These are the activations of a small neural network, seen along a few directions. Each row is one input.
Each table varies a few parts of the input and shows all the possible inputs, shuffled.
Descriptions start from the smaller parts, as in this example, which fits no table here: values(3) and (point or line(11) or (line(4) and ring(8))).
Shared parts are said once, and a part with two or three values counts as separate values.

Other details of the inputs shift rows strongly along two fixed directions, in all tables alike. That doesn't count.
These rows show it; all are for the same input, with only those details redrawn:
[ 15  14 -59 -13  25  -4   8 -47  16  29   4  25]
[  6  -5  20 -26 -19 -46   6 -19   9  14  -6 -18]
[-15  -7  38  15  -8  10  18  50  -8 -18   7 -10]
[ -6  11 -39  26  33  50  19  22  -1  -3  17  31]
[ -6  11 -39  27  34  50  20  23  -1  -4  17  31]
[  7  -5  20 -26 -19 -46   6 -19   9  14  -6 -18]
[-16  -7  38  16  -7  12  18  52  -8 -19   7 -10]

Table:
row 1: [-16   1  33  13 -17  15  -7  48  -7 -31  10 -18]
row 2: [ 17   3 -56  -7  28  -1   5 -52   8  32  -6  28]
row 3: [  9 -20  29 -18 -15 -44   3 -24  -2  18 -20 -15]
row 4: [-13 -17  34  27 -13  20 -16  44 -24 -23   9 -24]
row 5: [-16 -15  43  19  -6  12  16  50 -13 -18   0  -8]
row 6: [  7  -5  20 -26 -19 -46   6 -19   9  14  -6 -18]
row 7: [-14 -13  40  17  -7  13  18  50 -11 -18   5  -8]
row 8: [  8 -10  22 -25 -18 -45   5 -20   7  15  -9 -16]
row 9: [ 17   6 -57 -10  26  -1   5 -50  10  32  -4  27]
row 10: [ 14  42 -55 -23  10  11 -33 -55  22  -3 -13  33]
row 11: [  6  22  25 -37 -34 -32 -34 -27  15 -18 -24  -9]
row 12: [ 15  18 -61 -11  18   6 -21 -55  11  16  -2  20]
row 13: [-16   1  33  12 -17  13  -7  46  -6 -30   9 -19]
row 14: [ 16   7 -56 -10  28  -2   5 -50  12  31  -3  28]
row 15: [  8  -9  19 -17 -25 -38 -25 -28  -1   8  -9 -29]
row 16: [ -7  11 -39  27  34  51  20  24  -1  -4  18  31]
row 17: [ -6   6 -40  36  28  59 -11  15 -12 -11  15  20]
row 18: [  8 -14  25 -22 -18 -44   3 -22   3  17 -15 -17]
row 19: [  5   1  18 -27 -25 -39 -21 -24   7   2  -7 -25]
row 20: [ -6  -1 -34  35  37  55  18  21 -10  -2   8  34]
row 21: [ 10 -14  13 -15 -23 -38 -28 -29  -6  11  -4 -31]
row 22: [-17  -2  38  14 -16  17  -8  46 -10 -31   6 -18]
row 23: [ -4  -3 -32  36  40  56  18  20 -13  -1   5  36]
row 24: [-16  -4  41  19 -17  20 -11  47 -15 -34   1 -16]
- Changing only one part turns row 5 into row 14. The same change can be made to row 20. Which row results? => row 2
- What is each input in this table made of? => values(2) and (point or line(5) or line(6))
- Change only the values(2) part in row 15. List by row number the other rows that result. => row 17

Table:
row 25: [  8 -10   5 -14 -11 -34  -6 -27   2  17  -6 -16]
row 26: [  3  10 -34  10  17  27 -11  -9  -1  -2   5  17]
row 27: [ -9  -6  30   3 -10  -4  17  34  -3  -8   8 -12]
row 28: [ -4  10  -2   3   4  14   3  10   3 -10   1  10]
row 29: [ -4   7   2   4   2  12   3  12   1 -10  -2   9]
row 30: [-5 11 -5  2  4 13  5 12  4 -8  4  8]
row 31: [  7   4  10 -25 -14 -31  -6 -25  11   7 -14  -5]
row 32: [ -3 -17  16  13   0   4   3  14 -14   0  -2  -6]
row 33: [-14 -19  59   9 -27 -11   5  50 -14 -18   9 -35]
row 34: [-10  -8  30   5  -8  -3  16  30  -3  -8   3 -11]
row 35: [-2 10 -8  3  7 15  3  7  3 -7  0 14]
row 36: [  2  11 -32   9  15  25 -11  -8  -1  -3   6  15]
row 37: [  8  -5   9 -20 -10 -36   7 -24   8  17  -9  -9]
row 38: [ -1 -10  -5  13   9  11   2   3  -9   4   2   3]
row 39: [  0   5 -17   9  10  22 -12  -2  -3  -6   1  10]
row 40: [ 11 -11   9 -19  -6 -35   9 -27   4  21 -14  -4]
row 41: [  0  11 -29   9  12  23  -9  -3   0  -3   9  10]
row 42: [  0   6 -21  10  10  22 -11  -2  -3  -6   3  10]
row 43: [ -1   7 -20   9   8  22 -10   1  -2  -6   7   7]
row 44: [ -8 -11  16  11  -5   3   2  22  -8  -6   7 -14]
row 45: [ 15   0 -24 -19   8 -26   7 -45  11  29  -9  10]
row 46: [  6   5  10 -26 -17 -33  -4 -22  12   6  -9  -9]
- What is each input in this table made of? => values(2) and (line(5) or line(6))
- Changing only the values(2) part turns row 25 into row 37. The same change can be made to row 42. Which row results? => row 29
- Change only the line(5) part in row 32. List by row number the other rows that result. => row 25, row 33, row 38, row 44

Table:
row 47: [ 11   3 -29 -14  12 -14  10 -35  12  24  -4  12]
row 48: [-14   4  -7  34  24  55  17  46 -10 -19  11  23]
row 49: [ -6  -5  48  -8 -34 -19 -28  12  -6 -23 -10 -31]
row 50: [-13 -12  26  25   3  27  10  45 -16 -18   6  -3]
row 51: [ -1 -21  47 -13 -26 -44   4   2  -4   7  -9 -30]
row 52: [  8  19 -28 -16   0  -3 -24 -36  12   0  -8   9]
row 53: [-14  -3  18  23  -4  25   2  45 -11 -22  14 -10]
row 54: [  2 -17  45 -17 -28 -39  -5  -1  -4   1 -10 -28]
row 55: [ 12  12 -30 -17   6 -12  -4 -35  13  16  -1  10]
row 56: [ -7  -1  34  -8 -20 -18   0  17   1 -11   1 -20]
row 57: [-10   8 -33  34  36  58  21  29  -5  -8  13  34]
row 58: [ 13  -1 -28 -10  10 -16   1 -38   6  26  -3   7]
row 59: [ 13   8 -41  -8  12  -4  -8 -38   7  19   3  10]
row 60: [  7   7 -23  -5  10   4   4 -15   5   7  -1  15]
- Changing only one part turns row 47 into row 51. The same change can be made to row 56. Which row results? => row 53
- What is each input in this table made of? => values(2) and (point or line(6))
